These are the activations of a small network on made-up records, seen along a few directions, one row for each record.
Each row is followed by the record's values for the fields TASOB, DOBUD, VITIP, SUL.
Not every record has every field; a missing one is written absent.
Other fields move the rows too, some of them a lot.
In the rows, zero is written as 500.
Strong random noise was added to every row along 18 fixed directions; ignore it. To show where, here is one row again and again, with new noise each time:
[450 420 450 359 605 421 601 588 609 503 452 496 434 475 578 593 519 325
 371 469 481 453 530 574 525 575 406 468 426 563 418]
[551 577 645 488 581 382 395 693 343 329 620 456 464 415 461 667 522 476
 486 537 313 592 636 595 517 165 388 498 451 723 332]
[672 556 549 409 640 486 359 513 395 532 498 583 353 576 511 544 578 505
 421 563 434 604 612 519 339 501 491 469 462 584 393]
[348 359 508 340 561 377 543 502 526 547 442 526 436 535 663 554 384 450
 525 518 374 568 502 624 561 482 562 639 437 457 602]
[358 428 495 604 586 539 533 485 612 542 468 513 529 502 497 380 556 386
 465 533 624 491 488 481 428 680 404 496 523 430 556]
[428 772 474 689 478 625 342 470 356 528 392 607 655 579 367 365 514 633
 727 736 639 415 541 314 407 495 479 447 537 279 643]
[391 598 516 458 604 768 656 466 559 532 327 582 567 617 504 556 451 458
 505 694 400 671 332 613 294 612 414 450 686 449 492]
[465 579 518 303 727 666 666 683 752 447 428 572 507 598 437 651 678 382
 376 458 517 564 383 495 191 335 467 490 560 438 333]
[448 594 533 544 556 677 601 571 321 644 529 632 614 672 459 563 735 676
 706 546 603 474 447 240 295 673 383 461 471 421 470]
[482 376 472 453 346 382 559 586 352 493 481 601 497 498 642 635 436 625
 819 519 347 431 529 598 737 549 488 443 443 578 555]
[296 463 199 568 394 608 605 496 446 638 555 372 585 520 338 420 463 553
 675 550 537 526 515 363 424 462 685 681 443 426 492]
[402 504 607 645 585 458 645 427 472 622 296 497 410 541 471 529 439 472
 621 578 642 415 570 338 720 533 367 327 454 430 518]
[515 220 457 516 612 564 436 639 455 599 677 485 513 334 205 359 632 385
 671 700 234 678 460 502 137 496 439 687 491 387 527]
[498 482 341 347 273 492 442 743 510 368 498 629 522 419 683 599 417 492
 634 490 357 366 486 748 546 521 586 472 521 614 521]
[370 252 419 675 404 420 354 749 664 292 638 562 427 479 611 455 516 321
 517 615 486 578 565 658 432 542 457 432 512 409 481]
[618 309 406 745 332 461 274 508 518 576 641 543 238 467 527 295 568 448
 529 490 795 498 580 368 436 762 645 378 448 367 485]
[498 462 418 490 372 472 363 259 435 473 673 341 440 467 452 348 462 619
 293 522 529 822 320 311 497 663 542 456 517 430 594]
[757 704 700 453 640 586 368 392 603 616 563 438 485 428 453 591 673 503
 544 582 398 436 335 423 493 777 485 455 651 608 517]
[636 618 363 246 556 521 443 457 454 589 377 568 507 468 503 394 298 440
 404 454 504 446 566 713 417 407 700 613 399 503 498]
[468 536 573 398 476 510 552 345 534 503 310 532 421 501 564 602 576 641
 578 533 372 538 361 427 646 684 404 369 691 651 651]

[279 217 411 637 525 626 605 611 689 492 315 599 411 740 602 489 473 423
 593 730 307 580 556 581 447 749 366 395 638 464 543]  TASOB=nelu DOBUD=gopeg VITIP=pez SUL=absent
[518 548 524 402 464 380 402 315 479 480 402 407 287 443 512 494 381 542
 307 425 507 630 548 489 566 261 683 548 535 569 548]  TASOB=nelu DOBUD=ziseb VITIP=dakib SUL=mukav
[522 500 236 676 455 438 701 354 669 425 496 454 476 436 407 638 617 354
 678 543 725 503 541 684 569 438 615 480 569 422 253]  TASOB=nelu DOBUD=ziseb VITIP=dakib SUL=rutik
[626 453 338 265 406 438 466 583 477 484 732 405 692 316 465 414 495 461
 315 296 422 377 440 566 501 583 502 584 332 594 478]  TASOB=zino DOBUD=gopeg VITIP=dakib SUL=rutik
[421 311 339 311 477 277 552 520 506 480 398 583 376 566 621 612 535 528
 556 469 378 492 627 566 603 445 527 542 404 522 535]  TASOB=nelu DOBUD=gopeg VITIP=dakib SUL=rutik
[355 388 601 778 530 256 344 492 481 513 453 465 413 398 458 490 597 451
 786 622 457 296 764 450 695 413 451 619 529 539 641]  TASOB=zino DOBUD=gopeg VITIP=rik SUL=absent
[395 650 557 563 530 535 479 495 516 390 403 435 535 526 572 569 433 473
 363 619 375 445 550 559 608 555 330 406 609 719 495]  TASOB=nelu DOBUD=gopeg VITIP=dakib SUL=mukav
[476 286 554 338 625 446 728 397 705 318 436 552 569 490 434 505 648 493
 410 388 392 801 277 627 457 449 303 438 631 462 552]  TASOB=nelu DOBUD=ziseb VITIP=porad SUL=absent
[427 523 600 359 526 538 581 309 313 654 335 478 367 602 490 586 353 634
 478 671 339 730 422 305 518 490 473 447 511 394 625]  TASOB=zino DOBUD=ziseb VITIP=pez SUL=absent
[430 499 500 608 525 429 550 446 459 592 540 422 435 457 646 512 352 261
 359 556 654 455 555 637 579 683 476 536 422 475 390]  TASOB=zino DOBUD=ziseb VITIP=dakib SUL=mukav
[673 689 431 575 457 574 524 369 268 628 599 335 415 434 408 570 459 437
 350 520 645 583 508 420 473 613 513 424 453 596 254]  TASOB=nelu DOBUD=gopeg VITIP=porad SUL=absent
[330 476 307 397 469 685 704 424 561 637 285 506 529 672 468 413 324 635
 518 466 527 504 506 398 495 432 652 481 474 472 573]  TASOB=zino DOBUD=ziseb VITIP=dakib SUL=rutik
[449 519 652 455 563 536 539 497 529 434 682 351 528 608 559 558 332 568
 254 418 486 706 373 408 567 360 532 490 434 528 417]  TASOB=zino DOBUD=ziseb VITIP=rik SUL=absent
[637 444 545 547 599 502 586 353 462 814 384 416 333 345 466 468 152 158
 545 695 522 456 524 704 564 596 617 548 415 314 432]  TASOB=zino DOBUD=ziseb VITIP=dakib SUL=rutik
[475 561 533 627 218 626 473 541 741 392 631 412 391 579 585 519 465 662
 466 287 769 552 316 278 608 382 796 336 607 446 486]  TASOB=zino DOBUD=ziseb VITIP=dakib SUL=rutik
[336 425 524 420 475 476 523 708 433 425 518 535 526 449 518 414 377 498
 407 290 543 502 579 551 415 132 565 644 408 528 526]  TASOB=zino DOBUD=ziseb VITIP=rik SUL=absent
[428 464 367 466 378 494 706 536 487 358 475 536 570 813 546 681 505 800
 552 481 441 604 488 285 703 451 374 198 425 494 410]  TASOB=zino DOBUD=ziseb VITIP=rik SUL=absent
[436 356 609 455 587 566 702 472 800 469 544 498 758 580 496 448 635 659
 586 278 465 418 354 440 642 611 402 453 554 565 652]  TASOB=zino DOBUD=ziseb VITIP=pez SUL=absent
[536 337 475 447 469 535 469 648 726 428 575 441 229 402 584 642 597 324
 330 461 373 528 463 606 392 587 570 499 641 712 351]  TASOB=nelu DOBUD=gopeg VITIP=rik SUL=absent
[570 670 365 233 651 457 572 384 268 581 320 726 610 628 422 557 663 607
 553 647 538 482 495 356 321 575 314 464 361 253 524]  TASOB=zino DOBUD=ziseb VITIP=dakib SUL=rutik
[775 464 358 572 573 443 526 340 501 592 499 545 502 451 353 408 531 374
 613 566 656 440 562 650 488 615 554 484 427 356 366]  TASOB=nelu DOBUD=ziseb VITIP=dakib SUL=rutik
[705 203 278 403 503 336 638 326 182 495 620 613 452 491 378 423 678 510
 418 458 559 872 496 565 301 678 288 418 315 358 302]  TASOB=zino DOBUD=gopeg VITIP=porad SUL=absent
[389 424 508 547 547 464 442 402 646 471 428 526 456 667 634 525 602 522
 483 583 399 594 530 521 495 667 477 498 624 509 590]  TASOB=zino DOBUD=gopeg VITIP=dakib SUL=rutik
[459 452 533 580 470 627 553 547 655 531 491 519 654 555 435 380 573 574
 570 447 536 387 420 340 490 626 432 402 531 413 619]  TASOB=zino DOBUD=ziseb VITIP=dakib SUL=rutik
[554 535 520 377 369 636 663 496 173 561 402 564 383 302 509 550 345 329
 319 517 536 653 334 668 272 543 395 476 554 448 380]  TASOB=nelu DOBUD=gopeg VITIP=pez SUL=absent
[699 639 395 533 331 367 246 390 432 325 597 442 377 373 590 502 455 383
 293 587 576 629 464 633 553 652 527 381 567 500 421]  TASOB=nelu DOBUD=ziseb VITIP=porad SUL=absent
[795 409 516 406 595 585 434 595 406 604 546 602 649 331 282 280 539 465
 539 448 360 351 555 630 307 543 402 509 406 568 518]  TASOB=nelu DOBUD=gopeg VITIP=dakib SUL=rutik
[370 617 368 638 500 353 408 366 343 549 558 373 464 326 395 398 556 343
 392 564 819 459 540 332 436 527 495 674 428 322 471]  TASOB=zino DOBUD=ziseb VITIP=rik SUL=absent
[520 442 488 257 495 321 443 433 338 484 552 484 500 480 477 475 516 632
 308 464 429 566 432 227 584 532 336 406 314 427 624]  TASOB=zino DOBUD=gopeg VITIP=dakib SUL=mukav
[620 371 461 280 516 595 729 433 768 620 519 487 547 412 404 526 443 421
 662 465 413 569 153 637 425 484 723 628 558 207 536]  TASOB=zino DOBUD=ziseb VITIP=dakib SUL=rutik
[491 472 438 614 431 507 538 545 371 628 317 576 416 405 545 479 314 289
 616 668 537 343 621 639 554 619 445 440 464 437 477]  TASOB=zino DOBUD=ziseb VITIP=dakib SUL=rutik
[359 746 676 412 723 446 613 545 625 472 128 520 367 586 508 754 529 462
 377 587 530 312 632 236 679 269 258 243 498 558 495]  TASOB=zino DOBUD=ziseb VITIP=dakib SUL=mukav
[693 390 538 569 407 404 425 384 478 585 516 351 267 480 432 488 406 615
 541 515 433 563 508 285 813 568 549 289 456 565 511]  TASOB=nelu DOBUD=gopeg VITIP=porad SUL=absent
[515 630 279 124 705 506 468 396 529 574 332 398 630 312 293 433 498 333
 260 628 190 479 491 608 318 524 421 693 515 586 597]  TASOB=nelu DOBUD=gopeg VITIP=porad SUL=absent
[609 572 499 330 526 512 600 419 534 572 330 612 435 569 599 633 609 581
 537 508 548 422 365 365 615 784 403 282 523 484 535]  TASOB=nelu DOBUD=ziseb VITIP=porad SUL=absent
[464 667 410 278 595 390 477 469 471 446 437 604 738 532 531 515 604 537
 423 529 500 358 493 486 472 566 347 525 410 390 618]  TASOB=nelu DOBUD=ziseb VITIP=dakib SUL=mukav
[422 537 397 610 329 499 479 466 481 361 513 517 520 579 509 492 642 708
 588 375 636 553 514 395 527 426 574 482 584 567 518]  TASOB=nelu DOBUD=gopeg VITIP=porad SUL=absent

Which values does each new row have?
[507 455 346 388 555 516 360 540 528 571 509 600 430 551 625 562 630 428
 530 662 293 482 560 643 263 779 567 672 581 572 512]  TASOB=zino DOBUD=ziseb VITIP=rik SUL=absent
[614 593 634 708 592 585 528 407 475 542 426 450 579 523 318 458 392 557
 708 644 431 480 573 519 663 392 468 398 551 572 465]  TASOB=zino DOBUD=ziseb VITIP=dakib SUL=rutik
[282 700 421 546 449 524 564 518 460 361 539 518 492 723 748 876 532 423
 446 815 527 763 388 486 418 627 389 376 570 269 343]  TASOB=zino DOBUD=ziseb VITIP=porad SUL=absent
[409 406 115 449 567 469 674 269 475 616 478 370 653 664 301 407 474 551
 523 570 451 646 581 463 454 473 607 675 364 344 447]  TASOB=nelu DOBUD=gopeg VITIP=dakib SUL=rutik
[407 441 508 480 487 607 534 546 535 386 561 579 565 595 563 380 412 477
 305 461 602 720 384 579 276 431 499 489 492 318 491]  TASOB=zino DOBUD=ziseb VITIP=dakib SUL=rutik
[537 543 753 580 666 453 538 595 500 488 450 513 551 567 481 593 411 465
 656 574 427 480 543 564 642 278 417 475 460 424 474]  TASOB=nelu DOBUD=gopeg VITIP=porad SUL=absent
[743 514 474 346 423 474 508 396 315 577 526 539 444 422 600 510 483 573
 439 278 531 513 527 683 523 597 599 519 455 749 414]  TASOB=nelu DOBUD=gopeg VITIP=porad SUL=absent
[471 487 411 495 469 625 620 468 416 609 234 719 404 575 543 428 498 517
 613 412 681 511 549 635 314 479 635 560 579 471 502]  TASOB=nelu DOBUD=gopeg VITIP=porad SUL=absent
[702 306 336 435 489 334 328 476 640 571 467 448 475 489 407 286 392 529
 500 507 362 280 672 421 782 631 539 376 306 517 633]  TASOB=nelu DOBUD=gopeg VITIP=dakib SUL=rutik
[449 550 296 533 395 551 635 488 466 473 532 528 753 433 504 504 628 497
 672 449 527 406 463 680 477 697 454 592 565 588 468]  TASOB=zino DOBUD=ziseb VITIP=porad SUL=absent
[452 534 304 419 437 664 612 777 790 339 470 461 689 437 303 489 495 410
 461 484 468 385 370 439 451 340 440 344 510 395 458]  TASOB=nelu DOBUD=gopeg VITIP=porad SUL=absent
[490 636 447 529 319 522 338 488 702 280 450 511 543 632 710 528 523 672
 474 430 462 446 479 574 700 616 579 361 699 710 597]  TASOB=nelu DOBUD=gopeg VITIP=porad SUL=absent
[437 553 404 589 373 624 455 415 581 492 333 482 319 568 565 471 389 524
 465 534 527 532 546 561 513 491 679 455 679 624 501]  TASOB=nelu DOBUD=gopeg VITIP=dakib SUL=rutik
[461 507 581 515 330 425 507 474 453 424 627 565 338 288 652 641 746 447
 534 347 748 556 299 504 385 559 562 576 646 466 476]  TASOB=zino DOBUD=ziseb VITIP=dakib SUL=rutik
[334 570 613 616 413 603 472 455 537 309 449 463 417 455 522 518 461 512
 352 543 481 700 434 541 466 363 438 405 740 645 518]  TASOB=zino DOBUD=gopeg VITIP=dakib SUL=rutik
[270 568 484 796 577 585 402 455 687 479 471 386 417 673 498 505 498 383
 380 778 546 528 608 358 444 593 479 482 615 411 490]  TASOB=nelu DOBUD=gopeg VITIP=rik SUL=absent
[311 522 503 631 367 578 538 632 309 509 288 650 458 184 476 442 640 368
 646 454 610 255 586 659 317 505 373 641 692 736 567]  TASOB=nelu DOBUD=gopeg VITIP=dakib SUL=rutik
[274 405 539 455 365 388 470 628 408 395 396 701 488 609 857 498 446 563
 422 373 581 409 593 582 556 565 415 449 441 516 653]  TASOB=nelu DOBUD=gopeg VITIP=dakib SUL=rutik
